Each row below holds a small network's activations on one input, seen along a few directions.
Each table varies a few parts of the input and shows all the possible inputs, shuffled.
Descriptions start from the smaller parts, as in this example, which fits no table here: values(2) and (point or line(9) or (line(4) and ring(5))).
Shared parts are said once, and a part with two or three values counts as separate values.
In the rows, 128 means zero.

Other details of the inputs vary at random and push rows far along two fixed directions, the same in every table; ignore that.

Rows:
R1: [128 132 133 167 132 121 125 162 167 138 105  97 104 119  97]
R2: [135 128 167 114 145 125 125 139 109 114 151 123 104 102 122]
R3: [122 138 130 167 137 140 136 143 115 133 104 108 118 137 119]
R4: [115 150  60 133  80 112  91 108 207 148 126 111 191 163 120]
R5: [122 145 139 177 143 117 128 137 144 129 118  95 109 127 121]
R6: [125 141  66 115  77 109  93 123 213 146 125 120 195 155 107]
R7: [130 128  82  98  59 131  91 122 180 161 126 138 198 159 121]
R8: [134 122 157 112 159 133 159 132  86 113 125 145 119 113 133]
R9: [130 133 155 134 145 126 119 122 107 114 152 114  89 110 131]
R10: [134 125 165 122 161 113 142 135 118 110 143 126  98 101 128]
R11: [126 138 156 148 146 121 127 126 116 118 143 108 103 119 135]
R12: [135 121 172 108 161 112 142 128 107 107 156 135  97  96 137]
R13: [135 110 143 121 157 134 151 136  98 112 122 142  97 110 124]
R14: [113 133 162 172 112 134 142 146 142 169 106 120 127 131 158]
R15: [130 130 151 127 143 138 148 146 103 125 114 130 125 121 119]
R16: [130 134 141 158 121 134 110 167 152 139 115  96 104 117  93]
R17: [122 121  81 119  67 114 102  99 191 160 136 143 182 163 163]
R18: [135 118 163  92 172 131 149  92  46  89 168 154  99 112 159]
R19: [140 105  94  13 140 105 122  27  78  69 213 196 159 133 183]
R20: [134 130 171 109 166 111 147 123 106 104 151 133 109 100 137]
R21: [132 124  79  68 112  93 101  56 154 100 188 153 167 142 157]
R22: [127 138  75 101  82 112  91 117 196 139 137 126 192 150 111]
R23: [131 112  58  75 113 116 113  69 137 107 156 165 161 149 147]
R24: [132 120 123 150 141 139 144 154 128 130  96 125 110 122 105]
R25: [127 127 156 132 157 113 134 113 110 110 155 124  85 105 145]
R26: [135 122 152 111 162 132 158 129  87 110 125 148 122 113 133]
R27: [144  95  87  25 125 110 120  64 111  87 186 189 151 127 150]
R28: [123 150 162 149 140 134 124 136 112 127 135 103 113 120 127]
R29: [124 132 127 160 146 137 143 135 109 126 106 119 118 135 127]
R30: [124 120 175 142 116 128 147 152 134 158 118 138 125 118 152]
R31: [128 130 163 107 161 138 151 107  60 105 150 145 111 117 152]
R32: [120 147 123 190 113 151 136 190 158 163  58  91 141 143  83]
R33: [131 119 148 118 154 136 140 113  75 107 145 139  91 115 141]
R34: [124 137 120 175 144 140 142 143 120 133  93 111 121 139 118]
R35: [133 121  67  89  87 130 103 117 164 134 129 142 182 154 108]
R36: [121 134  57 103 100 124 112  91 156 129 127 145 191 164 135]
R37: [124 118 164 158 108 130 139 166 152 167 106 128 120 121 140]
R38: [133 117  66  78 100 122 112 105 160 123 134 155 179 149 120]
R39: [132 120 140 128 148 136 149 146 109 122 112 135 117 118 118]
R40: [126 131  77  74 107 121 112  76 130 114 157 156 181 154 149]
R41: [127 137 148 158 127 127 122 168 153 141 112  98 114 117 102]
R42: [137 121 171  91 159 136 154 123  64 104 148 151 113 108 137]
R43: [129 121 128 150 133 139 138 158 129 132  97 120 109 123 103]
R44: [122 135 138 184  99 149 112 163 142 169  95  97 112 136 117]
R45: [129 124 181 103 142 136 140 107  68 123 158 147 112 113 170]
R46: [134 136 174 112 147 127 130 136 100 114 151 124 113 104 126]
R47: [126 113 159 167 106 130 135 168 155 169 102 124 109 119 135]
R48: [133 132  78  77  99 109  86  71 154 108 179 139 171 147 140]
R49: [127 131 135 158 129 143 139 171 132 142  91 112 120 128  98]
R50: [126 131 120 175 113 152 124 181 148 154  79  99 116 135  82]
R51: [137 115 149 109 163 133 158 130  88 108 128 149 109 109 131]
R52: [112 153  31 173  72 138  99 141 214 170  68 102 206 186  94]
R53: [123 112 167 142 128 123 141 123 115 145 137 140  96 114 174]
R54: [138 106  84  75  75 123  92 104 161 140 153 157 168 142 133]
R55: [126 129 122 174 118 147 128 179 147 149  82 101 114 131  88]
R56: [138 113 169 101 160 115 134 122 100 101 164 137  84  93 137]
R57: [116 144  47 133  81 131 103 114 184 149 102 123 199 175 115]
R58: [120 140 120 180 133 142 135 150 128 139  90 103 123 143 112]
R59: [140 108 171  72 170 128 157 111  56  89 164 165  99  97 149]
R60: [133 109  67  56 119 113 113  57 123  96 173 173 157 143 156]
R61: [114 159 139 190 120 133 120 161 157 153  99  80 127 135 110]
R62: [122 145 159 152 157 118 140 125 117 120 133 111 108 117 137]
R63: [128 128 154 134 164 111 136 110 112 106 150 124  83 106 142]
R64: [131 122 151 137 143 117 131 144 137 123 133 117  95 106 118]
R65: [121 136 111 189 135 144 136 156 138 144  79 104 110 137 107]
R66: [128 127  73 107  67 127  86  99 169 150 139 135 185 165 140]
R67: [128 119 140 121 155 130 142 113  85 108 139 140  94 117 142]
R68: [133 125 162 109 152 135 151 134  83 113 132 141 119 113 130]
R69: [127 123 138 132 148 134 138 122  90 113 134 131  97 119 137]
R70: [121 141 138 173 128 126 115 145 148 138 118  94 100 123 116]
R71: [117 146 135 168 134 143 140 148 117 141  96 108 127 138 119]
R72: [126 133 149 177  94 151 119 190 154 177  83  99 126 133  97]
Each input here is: ring(6) and (values(2) or line(4) or line(6)).
Question: The inputs of R48 and R28 match in every part but the ring(6) part. If R3 is changed in the same way as R48 into R28, which row does it become?
Answer: R71
Question: The inputs of R59 and R69 match in every part but the ring(6) part. If R41 is changed in the same way as R59 into R69, which row does it become?
Answer: R70
Question: Which other rows does R60 become when the line(6) part takes its other values? List them by row number.
Answer: R23, R33, R65, R67, R69
Question: Which other rows does R27 become when the line(6) part takes its other values? List them by row number.
Answer: R13, R24, R43, R50, R55
Question: Which other rows agree with R22 in the ring(6) part? List them by row number.
Answer: R6, R7, R8, R15, R20, R26, R30, R32, R42, R46, R68
Question: Which other rows does R17 become when the values(2) part takes its other values? List them by row number.
Answer: R66
Question: Which other rows does R53 become when the values(2) part takes its other values? List them by row number.
Answer: R44
Question: Which other rows does R70 become when the line(4) part takes its other values? List them by row number.
Answer: R9, R25, R63

Rows:
R73: [132 115  95 103 100 138 122 127 128 128 118 153 167 147 112]
R74: [122 150 105 140  99 106 101 102 171 140 139 109 148 145 136]
R75: [130 130 189 136 216 145 177 111  21  91 150 146  65  95 159]
R76: [132 109  84 115 108 136 134 122 132 136 118 153 149 147 127]
R77: [137 127 100 100 126 105  98 104 163  91 169 121 128 123 109]
R78: [121 156 188 249 113 156 123 245 167 194  43  56  87 114  77]
R79: [139 118  97  97 112 138 135 131 138 137 111 149 166 145 120]
R80: [122 140 202 210 156 130 143 168 106 149 105  76  69 106 135]
R81: [123 124 117 128  93 116 108 135 184 159 126 127 144 140 128]
R82: [132 128  71  85 151 114 121 106 128  87 137 137 143 134  95]
R83: [131 115 111  57 148 117 137  57  73  81 175 175 149 137 173]
R84: [130 117 203 119 199 150 180 125  20  94 136 148  64  88 162]
R85: [117 132 124 102  98 111 112 101 153 128 158 134 146 132 153]
R86: [125 130 108 152  72 131 101 159 210 177 106 108 166 138 105]
Question: Describe the family of inputs behind these rows.
Answer: values(2) and (point or line(6))
Question: The inputs of R82 and R77 match in every part but the values(2) part. If R79 is changed in the same way as R82 into R77, which row does it become?
Answer: R86
Question: Which other rows does R81 become when the values(2) part takes its other values? List them by row number.
Answer: R76

Rows:
R87: [122 149  93 168 114 127 112 139 171 135 104  95 140 147  96]
R88: [118 132 109 153 104 134 132 129 144 152 104 129 149 148 139]
R89: [132 122 102 119 124 125 120 141 147 120 123 126 138 131  94]
R90: [129 143 115 124 131 127 119 110 123 116 135 122 144 136 128]
R91: [125 122 104 110 144 128 137  95  98 106 136 148 126 137 144]
R92: [126 134 194 178 170 132 151 165 103 124 115  97  59  92 117]
R93: [132 116 136  99 125 114 118 113 136 125 157 147 123 116 144]
R94: [115 133 187 193 159 146 165 156  83 144  96 110  83 114 150]
R95: [125 140 106 127 122 136 117 132 139 130 118 120 152 139 108]
R96: [133 126 113  95 144 117 126 110 122 101 151 142 130 125 121]
R97: [122 146 112 150  99 137 115 142 154 152 107 108 155 145 112]
R98: [130 123 124 108 131 115 120 121 144 117 146 131 122 118 126]
R99: [128 132 122 114 111 133 123 133 133 139 123 126 151 135 118]
R100: [132 118  86 147 112 148 131 153 147 140  83 124 145 147  93]
R101: [129 118 113 127 108 137 135 139 141 149 102 141 152 142 131]
R102: [125 141 127 124 124 123 122 106 118 127 146 128 143 138 147]
R103: [124 144  91 157 115 129 113 144 170 134 105 100 141 144  94]
R104: [131 125 123 109 109 134 121 138 132 138 124 132 151 135 113]
R105: [139 108 148  80 118 121 127 118 113 121 158 160 131 117 147]
R106: [124 140 212 164 176 141 161 147  59 125 130 112  74 100 140]
R107: [140 102 144  75 129 112 122 111 120 113 169 163 119 106 146]
R108: [125 133 198 188 159 126 141 154 109 139 120  98  69 104 142]
R109: [114 152 189 233 125 155 145 212 139 174  66  70  83 119 105]
R110: [115 143 111 175  88 132 107 144 178 164 110  96 149 152 130]
R111: [120 142 101 173 108 118 104 134 185 144 110  88 134 143 113]
R112: [136 124 120  79 139 127 126 106 107 104 151 147 145 125 127]
R113: [129 122 131 114 120 110 116 100 143 128 157 136 125 122 149]
R114: [131 128 193 155 188 137 163 167  75 109 117 110  63  92 109]
R115: [132 128 110 114 117 135 119 137 136 124 117 127 153 134 100]
R116: [125 128 130 128 103 131 119 140 150 147 128 127 142 135 132]
R117: [134 126 212 137 193 117 161 124  66  95 154 123  50  81 151]
R118: [127 124  96 118 135 135 138 110 112 116 122 143 130 137 130]
R119: [126 133 103 148 107 123 112 157 180 145 107 104 133 130  96]
R120: [118 136 100 172  91 144 127 154 167 168  79 114 155 152 119]
R121: [140 101 130  87 125 129 142 117 108 125 134 168 145 129 148]
R122: [123 124  98 112 144 122 134  91  99 104 139 144 128 141 151]
R123: [130 118 100 109 138 136 139 111 109 113 124 150 132 136 127]
R124: [136 109 129  84 136 112 125 117 128 106 157 148 120 107 126]
R125: [121 136 125 148  98 128 115 132 161 151 124 115 144 142 135]
R126: [128 126 125 133 111 119 110 127 160 144 136 125 129 127 131]
R127: [137 110 134  89 126 113 118 113 132 125 162 152 124 112 145]
R128: [133 132 123  88 144 125 127  95 100 100 158 146 139 123 139]
R129: [130 138 115 109 141 120 121  93 108 104 155 131 141 135 145]
R130: [134 115 143  89 117 121 126 118 120 127 153 151 133 120 148]
R131: [132 128 136  89 129 126 129 108 106 121 149 145 141 127 140]
R132: [134 115  99 106 137 137 140 115 112 115 121 151 135 135 122]
R133: [125 120 119 118 117 134 137 125 128 141 115 149 146 138 142]
R134: [129 137 111 126 141 114 120 101 128 105 148 122 128 134 132]
Question: Describe the family of inputs behind these rows.
Answer: line(6) and (values(2) or ring(6))
Question: The inputs of R114 and R134 match in every part but the line(6) part. If R112 is changed in the same way as R114 into R134, which row does it become?
Answer: R129
Question: A walk changes only the line(6) part. It starts at R111 and steps to R117. List the rest of the walk in order.
Answer: R92, R98, R119, R124
Question: Which other rows agree with R96 in the line(6) part? List them by row number.
Answer: R93, R95, R98, R116, R123, R131, R133
Question: Which other rows does R89 become when the ring(6) part takes its other values? List them by row number.
Answer: R104, R105, R107, R115, R124
Question: Which other rows does R120 become when the values(2) part takes its other values? List them by row number.
Answer: R118
